A small network was shown many inputs. Here are its activations along a few directions, one row for each input.
Each table varies a few parts of the input and shows all the possible inputs, shuffled.
Descriptions start from the smaller parts, as in this example, which fits no table here: one of 6 places along a line, together with either a single point or (one of 2 separate values, together with one of 5 places around a ring) or one of 11 places along a line.
Shared parts are said once, and a part with two or three values counts as separate values.
In the rows, 128 means zero.

Table:
row 1: [183 108 206  79  83  70  69 173 145 109 147  98 192 149 134]
row 2: [ 84  93  83 168 141 153 189  56 123 160 159 169  86 129 113]
row 3: [123 146 117 115 194 170 151 101 106 170 132 147 114  98 134]
row 4: [130 132 114 114 183 158 174  61 108 153 144 152  95 109 127]
row 5: [177  92 208  76  92  90  81 187 163  88 123 110 149 154 129]
row 6: [179 103 215  80  82  96  81 185 158  87 130 106 160 160 130]
row 7: [120 153 111 113 179 184 159 105 119 150 129 136  91  94 139]
row 8: [167 148 205 102  82  70  79 185 167 103 140  95 161 169 137]
row 9: [162 150 201 113  99  51  67 168 156 117 143  90 192 168 159]
row 10: [ 91 163  38 189 137 138 171 128  85 111  26 124 110  78 102]
row 11: [124 150  94 133 181 171 136 129  97 183 105 138 122 103 131]
row 12: [ 38 125  13 180 133 182 142 118 102 108 148 151  86 131 110]
row 13: [183 117 206  84  72  87  84 183 158  94 140 100 168 160 128]
row 14: [ 44 118  15 192 141 170 130 116  85 126 152 171 100 137 107]
row 15: [179  94 215  75  92  78  67 175 146 103 137 103 184 150 136]
row 16: [ 96 157  44 196 145 127 154 122  67 131  28 144 124  79 102]
row 17: [113 163  63 159 153 159 164 127 118 143  64 132 114  85 125]
row 18: [127 140 107 110 167 172 178  64 121 133 141 141  73 102 135]
row 19: [171 135 212  90  74  88  76 178 161  98 137  96 169 169 132]
row 20: [120 155  88 131 169 183 149 134 111 163 102 126 101 101 133]
row 21: [177  84 209  71 102  72  67 178 150 104 130 108 173 144 135]
row 22: [113 116  99 145 155 170 187  44 138 135 156 144  67 110 122]
row 23: [171 125 213  85  84  71  62 167 147 114 144  94 193 159 138]
row 24: [161 161 200 117  89  69  83 180 170 101 137  91 167 178 153]
row 25: [ 80 102  79 159 129 167 193  59 138 140 156 153  68 119 121]
row 26: [117 157  69 163 164 147 149 121 101 164  68 148 132  86 125]
row 27: [ 65  99  55 183 134 162 172  90 104 148 160 172  95 126 121]
row 28: [116 107 104 152 169 155 184  42 125 155 159 157  88 119 113]
row 29: [ 60 107  52 172 124 175 179  91 119 130 155 154  79 118 127]
row 30: [168 138 205  97  93  53  64 174 153 119 147  93 186 159 143]
Describe the family of inputs behind these rows.
> one of 2 separate values, together with either one of 6 places along a line or one of 9 places along a line
The inputs of row 17 and row 26 match in every part but the choice among 2 separate values. If row 24 is changed in the same way as row 17 into row 26, which row does it become?
> row 9
Change only the choice among 2 separate values in row 13. List by row number the other rows that result.
> row 1
Start at row 12 and move only the place on the line of 9, one step at a time. The first step leads to row 29. Which rows follow, in order?
> row 25, row 22, row 18, row 7, row 20, row 17, row 10

Table:
row 31: [190 174 195  78 126  83  94 160 133 148  93  81 155 108 147]
row 32: [ 97 102  93 119 153 184 163 112 101 130 151 132  83  95 112]
row 33: [111 123 102 149 167 151 187  69 132 119 125 119  80  97 121]
row 34: [139 100 156 123  80  99  67 194 157  67 132 119 125 183 110]
row 35: [173 168 154 115  80  73 105 191 133  86  62  94 177 102 133]
row 36: [169 129 168 126  83  85  96 190 121  94  53 105 198 104 126]
row 37: [165 137 138  97 116 104  73 219 135  80  71 112 188 129 131]
row 38: [ 73 157  72 184 150 137 161 126 132 152 104 131 104 114 159]
row 39: [176 128 215  78 154 126  86 157 168 128 190 134 135 178 140]
row 40: [ 61 135  67 156 141 176 140 167 105 159 128 147 110 117 152]
row 41: [ 91 152  95 150 167 133 162  64 110 109 107 147  92 105 125]
row 42: [114  96  91 100 129 214 167  99 128 135 148 146  72  98 124]
row 43: [175 119 238  94 117 114 122 127 156 143 176 129 154 173 145]
row 44: [ 85 121  73 183 144 130 160 138 120 175 102 162 115 117 139]
row 45: [111 166  72 174 162 137 151  83  96 126 118 130 109 124 135]
row 46: [136 125 167 127  47  71 112 164 157  73 125  96 128 173 110]
row 47: [135 109 170  90  79  67 106 115 163 116 208 101 168 159 155]
row 48: [107 151  67 184 141 140 141 107 117 174 113 150 136 122  97]
row 49: [123 130  72 171 155 128 150  95  83 150 117 161 120 126 113]
row 50: [131  74 186 106  81  80  90 114 151 124 197 111 182 160 148]
row 51: [177 140 179  62 165 112  60 187 136 140  99  92 167 137 137]
row 52: [122  87 101 147 159 142 187  82 119 143 124 149  90 100  99]
row 53: [ 82 164  61 155 138 187 122 137 101 159 140 133 133 124 111]
row 54: [ 96 187  66 186 147 148 141  95 129 152 115 120 124 119 118]
row 55: [140  81 100 127 133 175 192  70 146 148 121 163  81 104 113]
row 56: [184 133 206  90 129  94  83 159 122 157  82  88 174 114 137]
row 57: [ 99 143  65 143 151 175 131 125  66 135 143 144 116 127 127]
row 58: [129 117 101 128 141 183 191  58 158 125 123 134  71 101 134]
row 59: [ 78 130  87 119 154 169 140 107  79 119 133 161  98 105 116]
row 60: [140  85 165  97 112  96  50 145 162 111 212 122 155 156 148]
row 61: [181 156 225  80 115 101 133 128 166 134 186 123 138 167 154]
row 62: [103 116  94 147 159 124 162  77  96 133 106 178 103 108 103]
row 63: [133  90 183 141  49  84  99 162 145  81 116 108 145 177 105]
Describe the family of inputs behind these rows.
> one of 3 separate values, together with either one of 5 places around a ring or one of 6 places along a line
Start at row 36 and move only the place on the ring of 5, one step at a time. The first step leads to row 56. Which rows follow, in order?
> row 43, row 50, row 63
Change only the choice among 3 separate values in row 50. List by row number the other rows that result.
> row 47, row 60

Table:
row 64: [119 187  46 126 206 223 194  84  95 163  91 161  81  61 106]
row 65: [187 126 199  91  66  47 131 151 161 106  77  91 148 115 135]
row 66: [ 95 175  52 183 211 155 180  37 100 176 103 122  83  84 141]
row 67: [163 148 197 112 111  59 114 187 150  85 114  96 150 146 139]
row 68: [ 77 122  39 169 143 219 182 121 114 137 102 156  46 107  79]
row 69: [118 181  36 136 208 212 197  78 120 142  83 139  72  65 145]
row 70: [ 76 141  64 164 212 167 178  64  50 211 118 159 104  76 140]
row 71: [178  98 181 100 137  73  70 190 134 100 128 112 176 141 122]
row 72: [159  47 212  48 140 138 129  87 172 143 241 139 120 168 144]
row 73: [173  84 200  96 107  93  74 161 154 111  97 107 194 117 120]
row 74: [122 162 175  95  98  83  87 189 160 112 136  90 164 170 150]
row 75: [182 123 215 110  82 101 100 155 141 100  85  98 185 139 123]
row 76: [ 76 118  32 178 146 210 186 117 137 119  94 135  38 112 113]
row 77: [173  93 224  68 118 143 138  73 170 131 240 134 102 173 128]
row 78: [158 133 216 109  81  78 117 158 170  96  84  92 166 122 140]
row 79: [188 139 195 112 112  82  96 183 120  90 116 102 167 163 123]
row 80: [128 170 165 120  71  95  86 193 165 122 163  81 169 147 164]
row 81: [159  98 223  74 117 124 146  69 198 119 233 123  83 161 161]
row 82: [169 155 190 105 107  93  55 180 121  98 119 124 160 175 134]
row 83: [210 117 196  90  67  69 113 148 131 109  78  98 165 132 118]
row 84: [145 124 148 108  93 106  44 196 147 140 176  96 192 142 150]
row 85: [ 77 133  39 228 144 135 191  63 143 155 121 161  94 135 130]
row 86: [ 52 113  25 177 117 161 170  60  85  87 147 161  83 110  79]
row 87: [152 163 162 120  70 115  69 189 137 128 165  87 185 163 148]
row 88: [ 94 180  61 172 209 164 179  44  75 198 112 145  93  81  99]
row 89: [ 99 146  52 120 210 225 190 104  70 177  96 174  89  52 146]
row 90: [ 78 136  46 219 140 143 189  68 120 173 132 184 106 132  93]
row 91: [ 60  82  44 162 146 220 175 140  91 151 107 168  53  98 115]
row 92: [160 115 175  93 132  84  28 188 135 109 130 133 167 154 133]
row 93: [144 164 192 105 106  72  74 185 150  92 118 118 144 159 149]
row 94: [139 114 158  84 123  95  43 191 143 130 149 105 187 166 136]
row 95: [ 36  77  27 165 122 161 169  80  65 100 152 173  94 103 110]
row 96: [147 154 172  95  98 104  69 184 131 119 137  96 180 187 134]
row 97: [201  77 182  77  91  61  88 154 145 121  90 106 175 110 114]
row 98: [ 63 100  47 209 143 145 187  86  99 185 138 198 117 127 130]
row 99: [ 52 112  20 187 121 154 171  55 109  72 137 140  72 113 114]
Describe the family of inputs behind these rows.
> one of 3 separate values, together with either a single point or one of 5 places around a ring or one of 6 places along a line
The inputs of row 79 and row 67 match in every part but the choice among 3 separate values. If row 82 is changed in the same way as row 79 into row 67, which row does it become?
> row 93
Change only the place on the ring of 5 in row 86. List by row number the other rows that result.
> row 64, row 68, row 88, row 90
List by row number the other rows that have the choice among 3 separate values in common with row 73.
> row 70, row 71, row 72, row 84, row 89, row 91, row 92, row 94, row 95, row 97, row 98

Table:
row 100: [185  91 247  67  59  55  54 194 180  79 186  92 178 187 134]
row 101: [138 149 134 103 159 150 121 121 128 130 146 134 117 126 136]
row 102: [157 131 140 104 133 139 120 155 120 153  97 125 144 111 124]
row 103: [103 147  98 171 127 109  99 169 106 137 100 129 151 138 128]
row 104: [113 129 102 140 136 126  94 173  99 133 105 132 143 131 123]
row 105: [153 129 144 101 133 151 136 140 137 139 108 121 117 106 136]
row 106: [ 87 118 100 150 119 143 135 103 119 147 189 145 119 148 133]
row 107: [133  94 138 115 145 126 142  83 126 129 144 139 109 119 118]
row 108: [147 152 126 115 152 130  91 156 106 140 105 115 160 121 127]
row 109: [176 101 246  80  46  50  51 179 185  85 173  92 187 201 148]
row 110: [139 136 137 137 127 114 159  90 130 112 115 123 105 125 119]
row 111: [136 110 152 122 151 130 157  93 149 167 151 139 119 128 138]
row 112: [112 112  95 134 113 138 139 143 129 102 106 128 115 118 122]
row 113: [119 115  95 144 119 115 116 162 109 116  88 141 142 118 115]
row 114: [103  80 102 140 118 152 143  96 126 124 164 149 111 130 111]
row 115: [100 131 102 126 129 149 115 157 122 120 125 124 116 128 129]
row 116: [142 128 134 111 125 124 137 123 119 104  96 116 122 103 125]
row 117: [140 170 125 140 146 112  99 152 112 145 101 110 169 127 131]
row 118: [152 149 142 127 127 122 130 151 125 159  93 120 151 117 128]
row 119: [138 154 129 103 149 144 107 143 127 129 121 113 131 113 138]
row 120: [ 97  98  94 163 105 134 148  86 136 131 163 145 112 137 115]
row 121: [145 120 139 116 137 131 149  98 124 106 117 130 102 120 116]
row 122: [110 132  92 176 109  98 119 155 116 120  82 139 150 123 121]
row 123: [103 129  90 164 102 123 144 136 136 105 102 124 121 123 127]
row 124: [132 171 126 126 143 128 117 138 133 133 119 106 138 119 142]
row 125: [106 122  95 164 105 135 156 106 138 108 130 136 103 139 114]
row 126: [139  92 155 107 159 149 145 100 140 157 150 145 118 120 137]
row 127: [136 144 134 136 117 108 147 116 124 108  91 110 129 108 129]
row 128: [113 105 102 138 117 151 150 114 130 103 132 141 100 133 110]
row 129: [132 166 130 123 151 133 133 115 135 137 146 127 121 133 139]
row 130: [126 139 128 120 156 125 134  98 127 158 176 137 131 137 150]
row 131: [100 126 109 127 132 162 129 130 121 120 155 142 104 141 122]
row 132: [144 131 132 117 126 108 117 141 103 117  82 126 155 105 114]
row 133: [ 93 100 110 128 132 161 129 112 109 139 188 149 117 140 130]
row 134: [148 137 152 125 139 139 161 110 148 145 126 130 107 127 133]
row 135: [149 146 144 122 126 135 148 134 143 144 106 114 122 111 139]
row 136: [129 111 134 133 134 108 150  74 134 138 144 134 111 126 121]
row 137: [ 91 148  97 155 120 132 121 152 130 124 123 119 123 134 134]
row 138: [ 92 144 102 151 121 145 137 123 130 125 154 136 108 149 126]
row 139: [136 148 134 144 119  91 125 134 107 121  76 122 163 109 119]
row 140: [131 121 135 103 165 144 124 105 118 149 175 143 128 128 147]
row 141: [151 120 153 107 147 156 148 116 141 138 127 138 105 121 131]
Describe the family of inputs behind these rows.
> one of 2 separate values, together with either a single point or (one of 4 places along a line, together with one of 5 places around a ring)
The inputs of row 130 and row 140 match in every part but the choice among 2 separate values. If row 137 is changed in the same way as row 130 into row 140, which row does it become?
> row 115
The inputs of row 114 and row 120 match in every part but the choice among 2 separate values. If row 112 is changed in the same way as row 114 into row 120, which row does it become?
> row 123
Change only the place on the line of 4 in row 101. List by row number the other rows that result.
> row 108, row 119, row 140
Start at row 129 and move only the place on the ring of 5, one step at a time. The first step leads to row 138. Which rows follow, in order?
> row 125, row 110, row 134
